Each row below holds a small network's activations on one input, seen along a few directions.
Each table varies a few parts of the input and shows all the possible inputs, shuffled.
A made-up example of a description, with smaller parts first: one of 4 places along a line, together with either a single point or one of 11 places around a ring or (one of 3 separate values, together with one of 5 places around a ring).
Shared parts are said once, and a part with two or three values counts as separate values.
(in the rows, 128 means zero)

Other details of the inputs vary at random and push rows far along two fixed directions, the same in every table; ignore that.

Rows:
row 1: [116 154 141 113 145  91 135  71 194  78 150  84 152]
row 2: [105 175 137 147  98 145 104 141 165 150  59 146  85]
row 3: [101 178 121 149  97 133 112 136 169 147  78 145  98]
row 4: [108 171 127 152  90 138 104 130 171 143  79 144  91]
row 5: [142  88 119 117 156 120 156 114  82 110 186 119 165]
row 6: [124 180 131 156 103 151 118 131 164 128  77 130 102]
row 7: [ 98 176 119 128 110 107 100 131 191 143  58 114  80]
row 8: [142  95 101 106 122 119 107 178  89 160 127 125 111]
row 9: [134 115 120 130 150 155 131 162  63 148 106 128 120]
row 10: [114 128 139 133 123 106 132  89 183 110 171 128 147]
row 11: [134 119 119 127 145 153 134 163  61 143 100 126 124]
row 12: [110 176 128 151  88 133 111 134 169 147  75 144  95]
row 13: [121 112 120 119 133 129 129 157  70 155 111 138 126]
row 14: [112 156 130 142 112 139 112 140 184 149  82 147  89]
row 15: [113 136 147 138 118 103 127  82 174 110 166 128 147]
row 16: [117 137 148 119 118  99 141  75 193  93 163 137 152]
row 17: [137 117 106 134 136 151 130 162  62 144 107 127 121]
row 18: [103 181 141 129 102 124  89 150 196 149  79 127  93]
row 19: [125  97 122 128 138 141 115 167  71 167 109 134 112]
row 20: [147  86 134 126 151 122 142 105  81 107 188 112 165]
row 21: [131 174 127 151 103 147 127 128 173 123  84 133 100]
row 22: [120 139 144 143 135 128 129  95 167 102 159 116 147]
row 23: [109 140 135 128 123  98 142  83 181 106 173 134 152]
row 24: [119 142 143 126 108  91 145  74 189  95 173 131 159]
row 25: [129 169 125 153 105 155 119 130 170 123  83 134  92]
row 26: [115 170 142 155 125 160 110 140 169 137  77 128  95]
row 27: [115 173 122 156 118 155 116 141 153 139  81 134  96]
row 28: [146 110 107 120 144 152 141 165  72 142 100 134 118]
row 29: [121 157 129 143 107 139 112 140 172 151  73 151  82]
row 30: [143  79 133  97 140  94 159 103  95 109 190 132 176]
row 31: [125 158 124 155 117 157 114 142 166 138  85 132  89]
row 32: [132 110 124 122 123 134 126 163  63 161  98 138 118]
row 33: [146 116 126 129 138 155 132 162  58 144  96 125 122]
row 34: [120 131 144 133 118  99 136  77 184 102 174 131 147]
row 35: [121  84 136 106 155 101 148 109  78 122 192 126 176]
row 36: [148  90 138  96 159 118 130 135  80 113 180  97 170]
row 37: [131 106 101 123 122 127 133 159  78 155 115 142 116]
row 38: [122 146 143 126 142 120 150  85 180  91 161 126 155]
row 39: [157 109 115 121 136 153 140 161  73 140  97 133 116]
row 40: [160  79 126  85 161 115 139 132  92 108 186 105 168]
row 41: [155 102 118 129 142 155 130 158  79 144 104 133 106]
row 42: [144  89 118 114 152 116 160 112  80 102 187 117 173]
row 43: [122 174 132 157 105 154 113 125 167 122  85 130 101]
row 44: [147  85 142 121 160 129 143 116  70 114 172 113 161]
row 45: [135 100 107 111 121 122  99 179  79 165 123 122 115]
row 46: [106 134 144 137 124 108 125  89 178 113 168 126 150]
row 47: [132  81 125 102 152 101 154 112  92 122 187 135 167]
row 48: [123 109 106 130 129 134 123 159  71 164 115 140 115]
row 49: [154 105 115 124 137 158 133 158  75 137 101 134 111]
row 50: [139  96 105 126 117 134 125 156  75 153 115 142 109]
row 51: [143 113 126 131 139 159 126 157  64 139 100 125 118]
row 52: [146 102 117 129 147 156 129 160  88 145 110 130 112]
row 53: [133  83 125  97 147  96 158 110  94 114 186 134 174]
row 54: [123 156 151 120 127 104 121  82 204  81 185  99 168]
row 55: [117 144 148 101 121  83 123  90 222  96 176 121 156]
row 56: [111 137 159 131 127 103 130  83 172 109 161 128 150]
row 57: [132 149 142 115 127 104 127  88 206  82 182 103 159]
row 58: [152 104 114 137 135 150 128 151  81 140 118 128 109]
Each input here is: one of 2 separate values, together with either a single point or (one of 4 places along a line, together with either a single point or one of 6 places around a ring).
The inputs of row 57 and row 8 match in every part but the choice among 2 separate values. If row 17 is changed in the same way as row 57 into row 8, which row does it become? -> row 3
A walk changes only the place on the line of 4. It starts at row 13 and steps to row 3. List the rest of the walk in order. -> row 37, row 53
Which other rows does row 54 become when the choice among 2 separate values takes its other values? List them by row number. -> row 45
Which other rows does row 48 become when the choice among 2 separate values takes its other values? List them by row number. -> row 27
A walk changes only the place on the ring of 6. It starts at row 19 and steps to row 35. List the rest of the walk in order. -> row 13, row 32, row 2, row 56

Rows:
row 59: [170  75 112 106 145 128 156 132 100 113 170 134 143]
row 60: [122 137 114 137 109 139 127 151 107 153  83 149 103]
row 61: [113 150 137 134 107 107 133  92 174 110 151 136 145]
row 62: [142 119 133 127 139 125 144  98 123  95 167 113 158]
row 63: [112 131 139 129 118 103 122  97 177 118 165 131 140]
row 64: [130 121 114 115 129 125 120 156 104 147 103 124 114]
row 65: [116 138 114 132 114 138 110 169 124 172  66 148  81]
row 66: [104 184 148 156 114 132 135  83 205 104 115 136 127]
row 67: [113 151 144 114 127 104 125 111 185 115 134 121 137]
row 68: [130  92 130 120 131 114 136 120  95 128 171 134 155]
row 69: [121 113 126 120 122  97 131 103 139 119 172 128 148]
row 70: [133 128 140 125 145 133 144 111 125 109 138 122 146]
row 71: [140  84 124 104 144 112 121 140  89 133 166 116 147]
row 72: [138 119 119 117 145 148 118 175  81 151  92 120 110]
row 73: [133 160 125 154 116 171 106 159 138 147  63 133  81]
row 74: [128  93 126 110 137 113 144 127  79 133 157 137 154]
row 75: [143  92 113 104 136 112 125 149  82 138 149 114 138]
row 76: [120 151 130 148 124 156 123 149 126 151  76 143  97]
row 77: [112 186 154 142 118 130 106 108 226 104 118 114 118]
row 78: [134 113 122 149 131 160 120 153  82 155 106 139 109]
row 79: [110 177 147 158 111 131 130  85 202 104 126 132 128]
row 80: [132 153 111 139 122 163 107 180 110 158  49 123  78]
row 81: [119 111 122 121 126 104 136 113 125 127 149 134 138]
row 82: [149  95 123 112 150 125 132 137  79 117 161 102 151]
row 83: [137 124 134 127 141 129 150 100 122  99 153 117 152]
Describe the family of inputs behind these rows. -> either a single point or (one of 4 places along a line, together with one of 6 places around a ring)
